Here are a small network's activations along a few directions, averaged over the inputs that share one value of a field.
Values that are neighbours, or in one group, have similar rows; names and order tell nothing.
(in the rows, 500 means zero)
Strong random noise was added to every row along 2 fixed directions; ignore it. To show where, here is one row again and again, with new noise each time:
[420 535 505 388 370 463 491 568 329 488 539 590 555]
[489 437 455 401 532 600 424 550 661 355 385 247 337]
[507 455 493 385 468 600 448 470 614 432 403 258 428]
[560 514 607 339 271 597 520 232 462 668 463 304 706]


Field Gado:
d13: [630 510 641 594 512 568 558 288 558 716 492 471 612]
d4: [516 488 409 466 569 485 616 625 409 491 453 658 532]
d16: [400 588 457 517 423 472 435 511 432 490 592 492 583]
d6: [679 463 558 587 574 637 597 286 660 611 376 357 554]
d9: [542 509 630 593 523 498 402 315 596 539 593 328 568]
d15: [505 440 420 360 358 525 561 430 457 537 381 429 622]
d11: [635 493 688 653 548 464 531 369 577 662 528 456 550]
d14: [429 471 391 426 474 481 444 550 448 419 523 497 472]
d10: [703 465 588 431 458 646 547 205 658 672 372 272 549]
d5: [551 587 563 405 278 610 611  92 438 801 551 416 771]
d12: [524 496 553 604 640 454 440 493 679 452 549 366 377]
d8: [335 548 503 567 483 405 348 576 487 438 657 552 453]
d7: [618 530 624 526 444 542 536 246 592 723 503 331 666]
d1: [510 443 548 525 530 555 429 424 599 491 535 328 468]
d2: [681 510 550 513 416 522 667 365 450 631 346 677 590]
d3: [594 484 522 387 326 590 647 277 410 677 430 487 792]
Each value of Gado is a pair of two hidden parts, and every pair occurs once (4 first parts, 4 second parts).
Changing only the second part turns d16 into d8. d13 has the same second part as d16; what does that change turn d13 into? -> d11
Changing only the second part turns d6 into d2. d14 has the same second part as d6; what does that change turn d14 into? -> d15
Changing only the second part turns d9 into d5. d12 has the same second part as d9; what does that change turn d12 into? -> d10

Field Kir:
j1: [381 325 369 708 645 451 386 835 480 143 682 511 228]
j12: [493 436 530 363 326 584 409 337 468 395 530 259 623]
j9: [655 687 556 543 407 362 647 440 253 838 605 837 792]
j3: [406 630 557 604 833 391 447 767 745 444 575 532 286]
j4: [706 434 463 348 480 687 640  20 618 662 399 261 656]
j5: [529 424 619 835 601 308 389 574 448 576 626 711 483]
j10: [719 477 577 455 324 590 537 394 611 515 416 477 745]
j11: [212 731 429 573 478 256 494 713 279 538 644 788 444]
j6: [443 321 476 388 335 724 516 552 588 401 227 325 471]
j8: [549 492 378 755 725 417 590 806 568 296 423 679 236]
j2: [248 517 456 259 467 423 510 471 407 354 639 498 422]
j7: [446 626 514 215 363 551 456 483 127 736 439 714 611]
Each value of Kir is a pair of two hidden parts, and every pair occurs once (4 first parts, 3 second parts).
Changing only the second part turns j8 into j6. j5 has the same second part as j8; what does that change turn j5 into? -> j12
Changing only the second part turns j7 into j9. j2 has the same second part as j7; what does that change turn j2 into? -> j3
